A small network was shown many inputs. Here are its activations along a few directions, one row for each input.
In each table, some parts of the input vary, and every possible input appears once, in random order.
Descriptions start from the smaller parts, as in this example, which fits no table here: one of 3 separate values, together with either a single point or one of 9 places along a line or (one of 4 places along a line, together with one of 8 places around a ring).
Shared parts are said once, and a part with two or three values counts as separate values.
In the rows, zero is written as 128.

Other details of the inputs shift rows strongly along two fixed directions, in all tables alike. That doesn't count.

A family of inputs:
row 1: [132 117 182 146  82  57 108 104 157 199 165]
row 2: [157 113  78 100 162 198 166 107  74  93 149]
row 3: [166  95 158 151 173 104  97 114 117 105 165]
row 4: [204 120  72 106 191 164 163 149  88 131 151]
row 5: [ 81 122 171 125  85  47 143 122 128 187 156]
row 6: [ 95 252  58 104  47 187 176 177 215 156  53]
row 7: [147  62 132 123 134 109 111 118 105 125 164]
row 8: [ 82 104 232 128 115  76 121 100  78 131 133]
row 9: [128  66 162 159 161 138 109 109 111  91 136]
row 10: [195 149  91  92 196 168 143 165  93 105 125]
row 11: [184  71  73 124 161 200 145 133 114 111 115]
row 12: [148 104  89 128 170 209 116 113 115  60 142]
row 13: [169  95  70 130 178 170 119 161 127  68 127]
row 14: [120 192 143 146 118  78 102 138 169 153 108]
row 15: [120 108 155 147 167 130 101 110  84  85 109]
row 16: [ 90  72 218 141 114  69 140  81  75 161 161]
row 17: [ 96 136 128 127  61 134 130  96 175 165 130]
row 18: [105 239  26 131  79 141 141 210 241 150  38]
row 19: [ 73 156 181 112  84  55 126 144 139 158 124]
row 20: [ 70 189 140 141  83 127 104 108 157 126 107]
Each input here is: one of 4 places along a line, together with one of 5 places around a ring.
Question: The inputs of row 15 and row 18 match in every part but the place on the line of 4. If row 11 is changed in the same way as row 15 into row 18, which row does it become?
Answer: row 7
Question: Which other rows does row 16 become when the place on the line of 4 takes its other values? List them by row number.
Answer: row 2, row 4, row 5
Question: Which other rows does row 17 become when the place on the ring of 5 takes its other values? List them by row number.
Answer: row 2, row 6, row 12, row 20
Question: Start at row 12 and move only the place on the line of 4, one step at a time. The first step leads to row 9. Which rows follow, in order?
Answer: row 13, row 3
